A small network was trained on invented records. Each row is its activation on one of them, seen along a few directions.
Here are examples, each followed by its value of one field, U.
The largest differences between rows may come from other fields.
In the rows, zero is written as 500.
Random noise pushes rows far along 23 fixed directions. That doesn't count. These rows show it; they differ only by the noise:
418  497  566  684  613  367  548  467  404  445  663  422  526  479  477  408  521  417  423  473  832  625  600  635  532  383  446  596  577  549  635  520  466  515  523  693  454  574  408  319  556  213  615
465  474  425  519  729  351  544  414  557  423  579  506  361  365  610  745  340  453  525  559  568  651  466  404  524  334  277  449  567  481  560  451  468  493  519  629  397  430  417  451  659  565  423
573  615  605  415  452  534  393  459  431  462  376  558  370  501  480  735  381  588  409  504  329  534  383  480  525  464  629  359  476  416  455  354  454  512  519  439  455  459  561  571  415  680  515
393  228  365  656  580  401  527  644  579  423  430  533  500  528  223  383  606  498  610  646  391  441  442  425  518  563  304  498  572  518  589  492  601  389  560  398  719  613  423  452  555  581  448
501  523  426  557  495  489  671  645  397  481  386  310  612  555  590  509  642  677  573  394  494  485  624  493  496  538  714  806  552  551  566  535  580  399  579  515  356  529  467  478  387  467  439
441  431  402  590  570  574  604  547  465  473  421  659  470  476  338  272  533  448  691  499  559  448  516  481  404  404  451  532  741  495  571  496  554  502  447  322  669  477  418  470  593  418  492
511  452  602  537  425  300  560  656  402  442  446  354  424  552  865  500  514  263  547  575  547  618  482  624  535  404  740  493  367  403  717  257  615  507  467  444  388  438  618  468  438  489  566
596  417  582  566  441  635  482  628  577  536  717  422  603  655  336  274  622  517  480  405  573  463  676  435  549  577  433  630  499  375  537  442  488  639  642  511  547  494  520  288  492  381  492
376  362  598  414  512  326  561  423  567  395  338  609  395  512  434  474  500  688  501  566  498  621  334  609  563  528  438  364  744  493  363  612  503  537  681  571  556  618  434  521  357  504  552
515  473  611  322  400  342  517  539  515  471  428  493  427  530  604  502  451  545  462  498  517  583  414  581  655  482  514  432  546  456  646  486  490  621  577  578  476  508  629  512  471  467  478
511  554  676  392  314  330  483  293  629  586  523  557  510  523  491  708  432  435  395  572  423  544  455  661  658  333  536  390  569  576  768  666  290  463  429  445  478  452  628  498  410  401  496
593  513  469  446  493  475  367  397  513  521  633  546  569  621  440  596  518  380  486  437  429  400  546  544  625  526  342  287  459  490  511  682  350  626  539  553  364  585  429  404  574  503  406
432  342  472  574  580  694  403  543  547  616  652  459  706  464  433  551  586  552  524  491  518  505  499  605  385  633  488  704  428  435  400  561  512  390  425  586  520  500  475  561  439  531  571
543  435  654  393  569  527  382  582  485  430  513  523  369  560  466  562  438  500  344  636  681  376  341  560  438  590  424  395  574  529  593  405  664  469  515  680  627  540  636  568  616  564  565
571  567  631  385  339  404  434  412  708  347  510  450  515  448  431  423  402  537  494  476  561  336  302  471  424  574  485  336  586  534  440  608  462  511  625  431  525  633  546  552  436  545  576
535  392  341  493  481  603  458  562  570  591  699  584  509  425  719  471  476  321  604  549  490  596  569  575  505  650  394  571  179  475  482  438  526  565  264  748  434  374  617  518  615  428  421
315  400  525  539  654  550  505  451  419  649  449  514  435  483  438  356  622  614  366  661  503  561  405  338  563  533  325  409  381  398  322  478  567  478  525  530  859  529  529  621  536  551  553
621  570  584  394  564  311  720  375  629  274  551  462  444  529  785  667  367  401  551  288  655  558  493  431  497  553  448  401  655  442  367  501  558  448  595  477  354  307  488  496  373  578  211
573  401  519  237  541  382  391  680  634  325  362  523  575  508  473  738  244  760  517  347  477  446  367  549  497  561  400  471  551  324  551  562  383  555  486  643  476  509  504  525  544  648  240
481  524  594  309  525  630  527  677  447  496  415  469  646  430  552  350  472  526  401  243  470  583  499  589  274  484  723  512  424  585  499  508  431  456  524  318  515  395  322  433  379  566  578
441  363  452  480  628  478  403  481  478  588  652  503  655  518  439  462  559  373  512  382  557  648  560  638  524  525  373  434  577  512  497  661  374  603  612  621  341  578  315  421  519  474  570
535  555  536  425  342  497  462  370  518  538  436  624  485  473  285  319  496  498  461  434  498  622  418  540  508  710  567  342  689  679  405  587  447  527  638  618  476  590  565  663  338  474  612
428  504  569  472  588  577  519  462  319  456  455  451  673  526  324  422  621  613  429  313  564  424  369  469  540  528  456  415  506  239  513  645  397  548  517  418  664  588  494  443  392  515  448
583  393  579  609  381  491  536  448  566  399  574  523  510  670  313  321  669  367  496  529  480  399  471  478  578  688  341  370  543  439  396  552  589  517  580  426  653  639  576  399  393  473  515
553  490  466  484  419  608  460  459  466  507  613  564  491  653  564  494  655  287  553  521  449  439  591  566  457  709  605  390  415  488  514  505  486  547  451  524  306  422  580  400  386  531  466

526  446  447  639  560  361  593  388  523  415  502  482  573  399  287  662  472  507  488  403  358  672  416  495  649  433  350  462  622  573  520  607  433  392  639  523  454  628  346  454  410  539  453 | u3
734  409  475  659  602  622  516  637  608  515  603  484  564  663  396  550  474  551  494  528  514  273  578  389  483  575  416  509  477  581  474  470  652  342  594  689  613  500  416  536  643  509  231 | u3
465  516  529  649  557  473  500  408  446  533  394  544  408  522  491  452  514  470  580  616  450  442  439  460  513  242  434  414  640  434  300  491  591  522  550  216  643  637  365  570  597  514  675 | u6
741  608  562  463  458  691  573  515  512  450  557  562  436  465  471  674  397  566  497  413  523  406  442  633  477  465  621  656  750  768  590  457  711  390  615  571  343  467  503  576  520  471  521 | u1
295  721  270  458  591  334  485  378  333  467  409  476  386  269  579  571  434  645  466  458  575  487  408  416  639  656  462  567  368  733  335  485  630  392  477  580  460  497  509  813  580  555  389 | u1
469  634  429  399  657  621  471  475  370  535  595  535  460  572  480  494  511  433  545  415  779  380  713  385  402  444  472  555  742  401  712  486  404  655  420  521  388  315  544  378  686  444  380 | u2
392  441  373  489  661  426  438  577  463  465  528  388  552  455  550  718  520  442  506  506  469  338  399  452  506  630  476  520  365  562  578  440  660  262  477  381  517  401  480  665  544  756  293 | u11
468  478  439  519  636  586  581  410  477  701  523  744  491  635  211  341  564  451  400  544  541  551  685  378  490  478  444  278  610  645  755  653  262  478  498  661  616  330  439  385  560  349  289 | u13
383  504  394  416  473  536  421  347  533  579  569  616  521  300  422  446  504  346  545  518  434  559  387  578  457  525  434  389  508  665  536  630  423  504  435  427  473  509  475  586  515  530  637 | u6
625  434  506  291  442  552  511  694  593  539  405  471  519  505  590  497  465  600  494  497  278  425  440  517  502  401  524  460  446  617  611  562  523  548  620  472  483  554  411  468  597  588  493 | u2
448  480  443  596  495  590  393  509  509  446  573  475  528  444  619  496  529  435  622  633  567  335  419  590  324  496  530  570  334  391  422  516  538  505  311  469  440  600  524  471  566  484  687 | u14
618  513  560  385  619  677  439  465  383  543  424  497  517  519  542  755  480  414  400  506  476  441  382  527  361  477  405  467  650  484  428  575  607  419  397  488  513  582  561  629  585  706  660 | u5
525  450  438  544  419  412  580  523  404  465  446  533  484  581  620  409  634  353  531  576  482  510  523  723  547  534  519  486  459  686  548  656  577  515  454  622  355  694  483  405  507  342  643 | u13
498  599  582  499  382  403  442  370  545  516  571  465  560  475  453  500  467  473  418  495  542  449  477  542  610  406  429  463  434  505  568  617  371  541  431  453  548  584  561  471  528  375  557 | u16
637  559  670  465  675  753  482  390  364  618  716  440  512  449  679  837  486  313  360  478  563  402  314  605  501  305  485  468  521  520  585  452  719  368  506  413  507  406  518  643  593  629  591 | u12
682  596  506  585  317  561  437  521  626  516  644  393  687  378  482  466  375  512  632  329  558  416  486  570  522  469  550  737  513  519  464  498  535  493  485  477  446  583  537  644  541  380  544 | u4
572  505  546  531  486  537  583  561  632  418  515  556  338  445  701  370  335  586  621  604  676  535  536  431  378  384  498  574  513  357  432  336  534  630  426  666  546  416  567  437  629  337  501 | u4
495  528  584  418  503  568  459  472  435  454  360  603  537  509  369  577  441  561  420  442  432  544  416  545  373  500  647  338  542  411  556  547  310  478  432  490  504  460  495  451  351  572  493 | u5
442  484  450  459  491  536  382  610  489  579  453  614  585  323  377  457  308  572  490  375  427  766  493  574  473  422  577  554  352  421  602  414  257  578  363  559  489  413  473  500  495  457  534 | u15
390  369  376  509  540  476  560  495  493  389  501  606  406  424  512  511  583  601  720  577  410  472  318  640  601  476  537  444  563  496  583  539  568  578  658  530  332  561  382  432  454  502  466 | u9
356  487  495  406  558  440  479  371  430  669  452  595  379  575  596  575  584  426  408  650  492  708  621  588  502  466  518  439  616  644  494  589  415  544  499  592  331  463  489  485  483  494  668 | u16
518  453  563  429  474  396  414  631  496  435  411  453  406  610  517  627  490  498  464  611  437  383  522  583  535  397  477  518  606  572  607  441  598  521  549  391  493  588  468  437  614  576  576 | u7
697  420  588  522  382  477  437  602  575  668  496  436  648  632  341  523  484  383  366  489  304  610  566  453  600  426  454  452  426  479  715  527  351  495  519  498  547  574  591  456  504  522  546 | u15
496  261  447  672  650  691  546  633  449  578  552  464  684  586  570  548  634  521  691  467  499  517  527  570  431  556  556  684  499  203  406  450  613  441  449  536  525  444  466  544  413  547  403 | u6
521  430  511  521  518  467  465  639  390  388  387  570  421  445  596  468  362  529  646  505  681  564  370  697  471  477  589  541  632  367  512  334  631  603  445  706  468  570  551  615  563  423  554 | u7
503  573  455  328  337  537  551  503  487  553  421  517  547  457  532  491  546  411  462  431  390  602  589  549  451  558  544  641  487  623  614  605  408  496  302  408  420  458  647  455  435  491  610 | u9
292  494  301  492  464  353  376  573  502  619  422  482  517  469  461  364  520  379  516  577  436  659  758  409  419  572  520  573  381  594  570  461  298  527  331  459  446  434  500  456  559  514  553 | u3
322  529  501  377  456  495  490  442  495  517  501  515  477  467  437  340  601  643  411  419  470  603  506  442  563  736  542  472  410  543  312  490  469  549  633  463  524  419  502  532  307  555  478 | u16
615  576  597  491  439  492  447  483  561  433  498  453  485  469  501  677  349  638  427  470  523  621  511  498  481  455  507  600  514  384  451  459  376  561  459  686  376  556  584  435  464  474  589 | u9
526  518  536  477  486  230  594  544  415  510  316  385  519  579  625  387  495  377  429  464  578  607  567  463  573  453  470  409  553  557  547  549  506  496  503  534  586  606  520  562  544  447  484 | u8
478  533  355  547  531  258  558  495  383  481  326  417  650  368  496  530  439  348  584  333  463  594  404  559  562  398  479  522  616  649  578  640  512  369  489  341  436  661  396  682  531  545  542 | u1
503  544  417  498  501  399  506  472  431  552  354  498  628  581  395  444  536  557  583  418  482  432  568  514  552  396  521  440  693  550  572  742  348  553  561  483  429  663  366  503  551  424  454 | u4
477  671  446  281  444  657  176  552  440  588  647  444  393  505  414  604  523  593  270  548  436  292  557  407  565  718  430  572  260  676  484  397  563  586  511  517  421  480  634  549  681  657  574 | u10
599  551  438  533  503  388  419  520  461  564  370  572  624  481  448  440  321  355  480  403  523  550  503  548  439  479  500  336  458  629  498  606  376  429  372  599  549  593  434  678  606  449  471 | u15
645  533  586  420  485  626  447  393  582  643  679  517  637  474  508  570  457  391  435  326  430  483  479  617  554  468  444  436  549  692  353  617  550  454  633  407  487  483  352  641  503  535  518 | u12
383  364  565  557  564  343  462  624  535  247  368  496  576  484  538  464  390  697  575  424  619  546  435  710  373  499  532  542  506  297  230  524  450  532  466  566  516  645  286  395  404  438  532 | u2
282  613  567  534  608  453  450  445  389  299  503  502  310  516  416  519  546  511  320  631  733  413  573  501  320  527  501  537  552  566  496  416  515  448  392  434  508  473  488  266  512  474  666 | u5
455  575  499  412  534  507  677  478  472  433  442  426  674  437  581  506  488  627  512  223  612  665  611  495  396  498  578  714  591  366  470  642  318  512  407  515  376  407  479  368  326  423  430 | u11
389  297  364  593  498  667  455  545  345  600  575  643  606  621  503  300  767  403  735  482  399  463  520  690  605  682  583  420  356  288  409  510  541  647  469  491  493  479  444  489  386  450  383 | u8
514  394  477  521  676  643  586  660  490  460  513  483  494  539  488  393  543  498  588  474  593  562  533  372  272  507  624  494  612  364  635  373  485  527  626  557  387  378  437  339  454  586  485 | u13
569  582  456  610  338  611  439  361  539  674  516  470  583  577  320  495  616  731  609  527  331  329  529  387  701  500  496  585  559  406  344  619  467  578  616  451  533  650  552  651  476  454  467 | u8
489  336  448  270  658  537  446  686  568  489  471  473  604  626  473  676  536  542  453  458  457  400  570  553  348  607  447  528  632  620  626  642  493  429  558  534  369  461  372  404  548  707  400 | u12
306  289  398  630  644  622  628  346  446  650  571  516  602  379  466  522  719  517  710  576  481  555  306  522  615  436  329  655  651  272  473  629  625  456  485  381  641  538  552  658  444  524  566 | u14
594  416  453  489  387  566  454  599  609  584  432  443  503  617  443  512  586  535  470  704  378  453  537  370  391  751  569  522  428  562  569  500  508  408  475  717  464  554  716  563  451  615  527 | u14
325  431  598  445  521  426  636  527  561  507  455  415  479  419  716  352  570  579  422  548  485  629  429  506  448  491  630  470  322  553  377  465  550  423  608  420  598  412  399  491  329  525  553 | u7

Here are new rows. What is U for each?
673  495  503  510  458  598  611  547  484  562  600  481  619  498  492  382  525  444  557  353  442  420  487  513  668  330  418  492  488  501  661  583  527  590  587  441  569  542  435  436  615  366  399 | u3
565  625  516  587  560  561  634  425  392  636  450  441  434  644  516  299  664  439  442  506  451  507  641  228  472  486  698  258  554  627  427  457  504  474  799  454  483  439  361  504  414  548  445 | u2
425  335  523  570  403  480  410  411  696  608  645  658  597  487  439  564  505  334  543  598  301  586  477  722  512  512  594  352  332  586  562  553  345  382  422  421  489  369  417  487  333  488  455 | u16
493  438  510  248  487  621  536  607  636  476  395  508  659  401  460  453  462  649  534  394  483  344  313  531  270  626  616  498  582  605  591  664  509  350  504  441  602  440  491  643  418  636  406 | u8
472  373  459  536  625  557  596  419  558  474  622  594  316  567  519  779  582  595  516  643  341  624  582  459  639  466  349  540  554  411  491  440  517  558  592  610  349  372  468  270  463  559  384 | u5
420  636  508  251  478  578  438  510  424  747  437  287  802  545  402  407  637  693  427  286  568  271  539  391  512  570  630  611  630  557  636  755  408  476  621  344  556  505  539  727  477  571  421 | u12
412  523  309  433  639  518  550  480  396  535  528  521  442  425  543  405  540  664  583  490  626  468  488  394  619  576  417  478  509  508  559  555  515  640  607  808  437  491  490  553  640  426  304 | u3
673  487  559  584  534  552  642  665  410  660  315  499  412  698  637  370  502  724  543  569  515  558  656  441  580  282  640  571  656  477  464  421  597  611  693  715  521  561  433  540  625  329  472 | u4
474  473  587  590  621  775  608  444  434  465  603  539  542  603  398  507  677  672  566  442  499  409  487  473  417  420  713  450  595  237  544  511  403  554  680  430  405  374  358  240  279  495  405 | u2
372  426  460  491  542  479  427  481  559  577  560  429  561  480  500  468  598  499  422  641  458  441  479  461  467  540  406  446  302  560  503  623  440  456  478  521  558  573  468  468  547  541  575 | u16
554  537  476  506  566  405  552  581  514  395  466  356  451  461  557  490  428  529  439  484  621  572  540  334  426  504  402  585  527  503  477  445  531  508  540  636  455  572  522  442  591  524  552 | u2
578  687  437  746  534  279  356  463  424  339  517  346  407  467  446  703  363  429  386  524  532  494  581  392  542  511  404  512  385  635  328  347  556  400  496  570  393  685  429  523  627  552  571 | u6
347  608  563  390  274  327  406  355  724  203  576  459  401  289  442  569  412  499  418  561  520  455  411  550  415  613  366  610  425  571  410  522  431  482  316  306  496  549  632  340  405  516  716 | u2
598  425  543  496  556  551  593  525  584  552  405  347  641  502  432  513  479  668  536  483  541  546  468  261  426  406  365  592  705  213  536  605  391  548  532  617  618  614  605  517  524  548  511 | u7
632  624  409  547  375  504  589  467  567  591  406  555  510  530  592  235  424  497  616  474  560  602  684  333  389  556  630  450  487  520  381  539  343  594  448  716  434  474  559  570  502  332  433 | u16
507  386  472  570  396  430  505  450  745  431  502  548  486  596  401  439  549  459  552  669  392  475  535  396  374  708  517  317  453  521  428  554  384  435  528  585  480  499  515  409  339  564  421 | u7
